2.3	-1.5	1.2	0.2	1.3	1.8	1.9
0.1	-2.2	0.1	0.4	0.7	1.2	1.1
0.9	0.9	0.9	1.2	0.8	0.9	0.9
-> 0.9

-0.02	-0.04	0.01	0.07
0.01	-0.06	-0.15	0.13
0.04	-0.09	-0.09	0.14
-> 0.04

-29.2	-25.1	-34.5	-36.2	-38.1
-52.9	62.4	-64.3	128.4	-18.3
-138.9	-16.4	-23.2	-202.5	-110.3
-> -138.9

-0.46	-1.42	-1.34	-1.54	-1.74	-1.74	-1.71
-1.28	-1.28	-2.40	-1.33	-1.39	-1.35	-0.94
-1.12	-1.44	2.42	-1.70	-1.54	-1.59	-0.73
-> -1.12

0.682	-1.537	-0.998	1.310
-0.245	-0.566	-1.115	0.334
0.297	-1.171	-0.670	0.886
-> 0.297

0.013	-0.044	0.132	-0.089	0.104	0.118	-0.169
0.152	0.074	-0.005	0.008	-0.087	0.015	-0.072
0.140	0.071	0.037	0.010	-0.148	0.028	-0.085
-> 0.140

-0.135	0.000	0.190	0.012	0.007
-0.055	0.201	0.096	0.042	0.018
-0.063	0.170	-0.164	-0.021	0.155
-> -0.063
---
[[ -8  12   0  30 -33   7]
 [ -8 -20 -10   0   5   0]] out 0

[[ 14   0 -14 -13  -8  13]
 [ 26   4 -19 -19 -15  22]] out 22

[[-30   1  12   4  -1]
 [  5  14 -12   9  14]] out 14

[[  1 -26   0 -29]
 [  1  -9  -1 -11]] out -11

[[-1 22 -1 24]
 [-2 25  1 29]] out 29

[[-26 -27 -24 -12]
 [ 27  28  32  23]] out 23
---
[[ -1  -5  -5   6   3   2  -2]
 [ 24  12   1  -9 -28 -31   4]
 [  9   5   4   0 -10 -10   0]] -> -2

[[-16  -4  27 -28   2  30]
 [-16  26 -32  23  -4 -16]
 [-15 -19 -23 -12   9   8]] -> 30

[[-16  -3  -9   2   8]
 [ 17  10  17  10 -14]
 [  5 -15   9  32   8]] -> 8

[[ 34 -14  -4 -10]
 [ 28 -12  -9  -9]
 [ 18   2  10   3]] -> -10

[[ 19 -27 -20   7  -8]
 [-16   2  -4  12  -1]
 [ -6  -6  10  -7  -4]] -> -8

[[ 14  -8   4 -29  33]
 [ -7   8  10  20  27]
 [-26 -16   0   4  22]] -> 33

[[ -3   6  -1  16  -2]
 [-12  10   5  -3  -2]
 [ 24  -7 -36   2   9]] -> -2

[[ 14  17   7 -21]
 [ -5  10 -34  -5]
 [-15  -8 -10 -22]] -> -21
---
[[4400 7652 5545 4209]
 [3787 2873 4387 7771]
 [2543 4907 4587 7615]]
4587

[[39 37 20 49 54]
 [41 41 64 47 46]
 [46 47 77 43 39]]
77

[[-12  -5   2 -32  12]
 [ 28  -5 -18   0 -13]
 [-19 -13 -26  27  22]]
-26

[[9 4 8 2]
 [8 4 7 9]
 [6 1 3 5]]
3

[[25 44 45 14]
 [89 44 41 37]
 [68 40 44 49]]
44

[[ 266  489  510  220 -132 -207]
 [-484 -744 -203  128  762  242]
 [ 434  452  899  488 -263  143]]
899
---
[[-32  23  -9 -13  16  11  -8]
 [ -2 -15   6  -7  42  -8  21]
 [ 10  35   6  19  11  -7  34]] Out: -15

[[2680 8477 1894 3636]
 [3866 6222 4537 6690]
 [2220 9274 3859 2635]] Out: 6222

[[48 53 23 63 41 77]
 [12 54 66 11 60 45]
 [64 75 26 56 74 48]] Out: 54

[[ 10  20 -27 -25  11  34]
 [ 12 -17  -9   7 -38  24]
 [-13   1 -24 -44  17 -26]] Out: -17

[[6 5 4 6 4 6 6]
 [5 5 4 7 2 7 7]
 [6 5 4 6 4 6 6]] Out: 5

[[78 68 49 22 43 41 27]
 [85 63 47 42 35 31 28]
 [57 67 28 37 21 72 36]] Out: 63

[[34 43 47 41 55 26]
 [ 9 33 56 16 79 23]
 [22 75 50 33 48 70]] Out: 33

[[ 13 -32 -11 -29  28  25 -27]
 [-16 -17  -3 -16   0 -15  -9]
 [-23 -35  -9  -1 -22 -28  -8]] Out: -17

[[163  78 166 219 125  41 131]
 [ 78 221 157 102 170 155  35]
 [212 108  19 184 146  87  91]] Out: 221
